((63.3, 81.9, 57.7, 63.4, 83.6, 58.5, 81.1), (-64.5, -79.9, -60.6, 13.0, -81.0, -63.9, -71.4)): 63.3
((-7.3, 62.4, 3.6, -48.1), (-39.2, -31.1, -48.8, -71.0), (-28.5, 12.8, 15.8, -61.8)): -39.2
((53.6, 73.9, -35.0, -11.4, 77.6, 53.4), (-32.0, 54.9, 3.8, 1.5, -69.1, 5.1)): 53.6
((-12.8, -4.0, 30.3, 12.8, -1.5, -12.2, -31.2), (30.0, -4.0, 9.5, -3.0, 2.8, 27.1, 26.9), (10.0, 37.5, -72.0, -30.2, -1.4, -70.1, 41.9)): 30.0
((-21.9, 34.4, -47.5, 31.5, 54.0, 72.7, -0.6), (19.0, -5.1, 31.2, 2.1, -14.9, -34.8, 11.4), (-10.3, 4.1, -53.7, 34.5, 45.7, 53.2, 14.7)): 19.0
((58.9, -85.1, 0.3, 7.4), (-59.3, -77.4, -77.5, -39.7)): 58.9
((47.9, 15.5, 6.9, 39.6, 60.3, 14.2, 51.2), (11.5, -29.2, 70.2, 3.7, 18.0, 72.8, 35.1), (19.8, -26.3, 33.3, 13.5, 45.4, 54.0, 49.0)): 11.5
((-26.6, 18.3, 70.7, 25.6, 43.9, 40.4), (-19.9, 34.4, 78.4, 40.5, 69.3, -20.0), (-15.1, 38.9, 75.4, 48.2, 69.0, -35.5)): -19.9
((-64.7, 42.4, -37.7, -45.8, -59.4, -23.5), (34.9, 31.6, -59.7, 62.6, 18.9, 59.5)): -64.7
---
[[ 5.1 56.4 80.3 78.5]
 [-1.3  3.5  1.1  2.8]
 [-3.1 -0.5 -1.6 -0.8]] ans = -1.6

[[ 10.7   0.7 -13.1 -49.7  -0.7]
 [ 11.1   2.2 -17.6 -76.8   1.1]
 [  4.0 -24.8  -2.6  -5.4 -23.1]] ans = -5.4

[[ 53.0 -66.5  15.3 -67.0  52.1 -70.3 -22.0]
 [-20.4  62.7 -18.5  16.1 -26.4  20.2  36.8]
 [ 14.5  33.8  -7.5  15.7  -7.2  81.3  19.0]] ans = 81.3

[[ 36.9  59.9  14.0  30.8 -65.1  34.2]
 [ 33.4  23.8  10.0  33.4 -56.9  21.9]
 [ 31.2  26.3  -0.1  57.8 -75.8  30.3]] ans = -75.8

[[-66.2 -23.1 -76.0  69.9 -38.3  14.1]
 [ 16.9 -23.2  -2.9  -3.2  -7.2  -0.6]
 [  3.1 -19.0 -23.2   8.9 -14.8  11.0]] ans = -14.8

[[ 45.7 -41.6 -24.4  22.9]
 [ 70.3 -52.8  -4.9  55.3]
 [ 67.7 -32.5   4.0  53.2]] ans = 4.0

[[ 11.4 -26.5  -8.7  49.1]
 [ 47.3  39.6   3.0  74.7]
 [ 88.0  67.0  86.8   4.5]] ans = 86.8

[[-37.9  49.7  11.9  -4.8]
 [ 56.3 -71.7  35.2  57.6]
 [ 40.9  -4.8  73.5  69.2]] ans = 73.5

[[  6.2  20.8  12.3  -7.2  48.0  29.5]
 [ 46.9  -8.9  -6.3  77.4 -14.3 -26.0]
 [-20.4  36.7 -24.6  15.0 -19.0 -36.3]] ans = -19.0
---
[-65.2, 45.8, 24.4, -43.2, 0.7] Out: 24.4, 45.8

[[26.1, 40.2, -1.5, 52.2, -19.2, 45.1, -43.2],
 [36.2, 45.8, -23.8, 70.7, -21.3, 53.0, -58.0],
 [-45.6, -41.1, 20.8, -45.1, 6.1, -43.2, 60.8]] Out: 70.7, 70.7

[[-10.8, 15.4, -3.4, 13.9, -14.0],
 [-17.0, 13.6, 31.7, 8.4, -7.3],
 [0.1, -70.7, -25.1, -40.6, 0.4]] Out: 31.7, 31.7

[85.1, 27.2, -74.1, -60.2, -17.8, 29.0, -10.6] Out: -60.2, 85.1

[53.3, 77.8, 51.3, -58.8, 14.4] Out: 51.3, 77.8

[9.6, 74.5, -25.7, -60.3, 32.7, -37.8, -33.3] Out: -60.3, 74.5

[-54.7, -44.9, -12.9, 65.2, -37.9] Out: -12.9, 65.2

[7.8, -11.8, 76.2, -47.2, 33.6, -52.8, -39.8] Out: -47.2, 76.2

[-81.4, 49.7, -46.9, -29.6, 51.8, 11.1, 34.7] Out: -29.6, 51.8
